Each row below holds a small network's activations on one input, seen along a few directions.
In each table, some parts of the input vary, and every possible input appears once, in random order.
Descriptions start from the smaller parts, as in this example, which fits no table here: ring(5) and (point or line(9) or (values(2) and line(6))).
Shared parts are said once, and a part with two or three values counts as separate values.
In the rows, 128 means zero.

Other details of the inputs shift rows strongly along two fixed directions, in all tables alike. That doesn't count.

Table:
r1: [100 160  90 148 140 123 149 140  91 121 117 136 115 160 123]
r2: [ 89 124  82  95 217 139 154 157 125 102  23 139 143  94 208]
r3: [123 158  91 110 115 114 109 125 123 140  97 165 104 132 124]
r4: [118  96 153 122 150 125 154 130 156 132 132 104 148 111 166]
r5: [111 170  85 120 130 136 143 136  95 130  96 143 108 143 130]
r6: [159 123 157 140  82 115 135 111 179 151 163  99 141 156 108]
r7: [157  83 201 144  94 148 105 104 173 127 212  94 159 110  90]
r8: [167  70 186 123 183 147 120 143 120  88 172  87 159 105 129]
r9: [ 92 185 111 179  52 115 154  96 111 150 174 127  93 190  71]
r10: [180  87 195  90 147 154 120 121 118 123 157 103 120  88 122]
r11: [186  99 219 114  81 154 129 115 147 147 213 100 134 117  99]
r12: [100 146  87 161 100 116 112 131 136 126 140 156 133 157 111]
r13: [112 165  86 125 125 117 135 120  91 130 108 143  90 148 120]
r14: [106 131  74 136 198 133 121 171 108  86  73 150 146 128 149]
r15: [106 145 103 121 110 107 154 123 140 152  97 147 119 147 153]
r16: [150  61 206  91 152 149 149 115 159 131 152  78 152  81 160]
r17: [162  50 181 123 168 137  91 133 137 101 173 103 167  87 132]
r18: [132 109 153 153  91 126 100 103 145 129 182 120 133 129  93]
r19: [124 161  92 109 118 126 117 130 131 139  99 167 114 133 129]
r20: [170  58 217  76 151 150 142 126 159 135 137  79 165  77 164]
r21: [ 87 132  89 128 166 124 153 149 133 122  72 137 135 123 180]
r22: [158 105 143 105 143 122 102 141 128 127 134 144 125 106 136]
r23: [130 121 168 116  73 120 154  96 156 156 151 112 127 136 131]
r24: [114 152  66  98 188 142 137 147  88 110  60 146 112 119 154]
r25: [103 167  91 141 135 118 143 121  84 126 107 129  98 150 110]
r26: [184  90 184  99 139 138 131 114 176 133 140  75 156 104 122]
r27: [144 118 163 146  95 120 131 109 113 138 194 111 107 150 100]
r28: [110 154  85 164 139 101 128 133  89 108 124 138 112 165 121]
r29: [132  98 169 103 149 146 152 127 149 137 113  99 148  94 170]
r30: [172  62 200 130 180 149 103 137 131  93 161  85 169  77 124]
r31: [116 120  60  89 244 150 100 183 113  89  14 154 162  73 181]
r32: [ 86 176 112 155  13  96 162  80 155 178 151 140  91 188 104]
r33: [106 156  97 137  91 117 108 123 157 144 122 167 124 138 108]
r34: [ 75 178 112 172  26  99 166  82 157 175 160 130  91 180 109]
r35: [ 99 156  83 161 127 126 124 135 124 110 113 147 128 152 112]
r36: [127 161  92 107 119 128 115 143 126 141  87 169 122 126 135]
r37: [142 148  80 102 179 133 130 154 146 137  31 127 145 119 156]
r38: [165  79 196 113 182 159 124 135 100 100 153  75 147  84 127]
r39: [136 138 101 102 150 122 112 155 125 126  96 166 129 122 144]
r40: [175  76 211 122  95 150  98 119 178 134 202 104 160  91 104]
r41: [114 128  82 119 180 131  98 150 111 107  71 148 143  98 149]
r42: [124 170 112 167  31  98 135 102 123 164 180 160  76 190  82]
r43: [115 138  86 138 180 136 119 160 113 100  84 140 147 118 141]
r44: [112 163  87 132 129 120 139 134  98 129 115 151 106 158 128]
r45: [172  71 217 126  87 135  90 101 172 134 211 106 148  95  92]
r46: [ 89 176 110 151  29 102 159  95 148 176 138 141  98 181 118]
r47: [104 145  89 145  93 114 107 138 149 136 129 172 125 144 117]
r48: [173  77 194 122 187 150 113 133 108  90 152  79 157  87 128]
r49: [135 127 157 167 103 118 126 104 111 118 185 102 116 156  85]
r50: [104 183 103 188  60 108 139 107 113 137 165 134 106 191  81]
r51: [117 170  87 126 126 119 135 129  85 131 101 141  99 143 128]
r52: [144  64 212 108 159 158 142 135 164 126 150  73 171  76 172]
r53: [125 156  95 124 115 125 136 138 113 137 116 163 105 153 127]
r54: [155 119 145  97 140 151 134 125 123 127 126 129 119 111 125]
r55: [103 171 105 155 110 131 150 124  98 133 134 124 114 158 106]
r56: [103 160  89 151 138 109 139 130  82 120 117 134 103 156 117]
r57: [168 116 147  92 150 145 123 138 106 124 118 130 118  98 139]
r58: [ 98 114  76  80 228 135 149 172 120 106  20 141 143  95 209]
r59: [112 141  91 146  93 101  98 126 135 138 132 173 117 144 115]
r60: [105 128  63 117 234 134 105 165  87  77  37 149 137 107 153]
r61: [125 130  76  96 180 129  87 161 119 117  46 168 139  88 154]
r62: [138 103 164 176  98 114 112 117 136 120 205 113 136 146  89]
r63: [149  69 208 100 158 156 147 129 161 133 144  72 162  77 168]
r64: [130 167 103 127  79 111 109 126 124 149 115 165  99 144 113]
r65: [127 114 173 134  69 117 151 100 163 157 178 109 130 147 127]
r66: [103 181 107 194  56 106 142  97 116 139 179 133 101 198  74]
Description of these inputs: values(3) and (point or line(5) or (values(2) and ring(8))).
Changing only the values(3) part turns r23 into r15. The same change can be made to r66. Which row results?
Answer: r8
Changing only the values(3) part turns r32 into r65. The same change can be made to r10. Which row results?
Answer: r42
A walk changes only the ring(8) part. It starts at r66 and steps to r9. List the rest of the walk in order.
Answer: r24, r54, r19, r33, r7, r35
Change only the values(3) part in r33. List by row number the other rows that result.
Answer: r40, r47
A walk changes only the line(5) part. It starts at r52 and steps to r63. List the rest of the walk in order.
Answer: r29, r46, r20
Change only the values(2) part in r1. List by row number the other rows that result.
Answer: r56
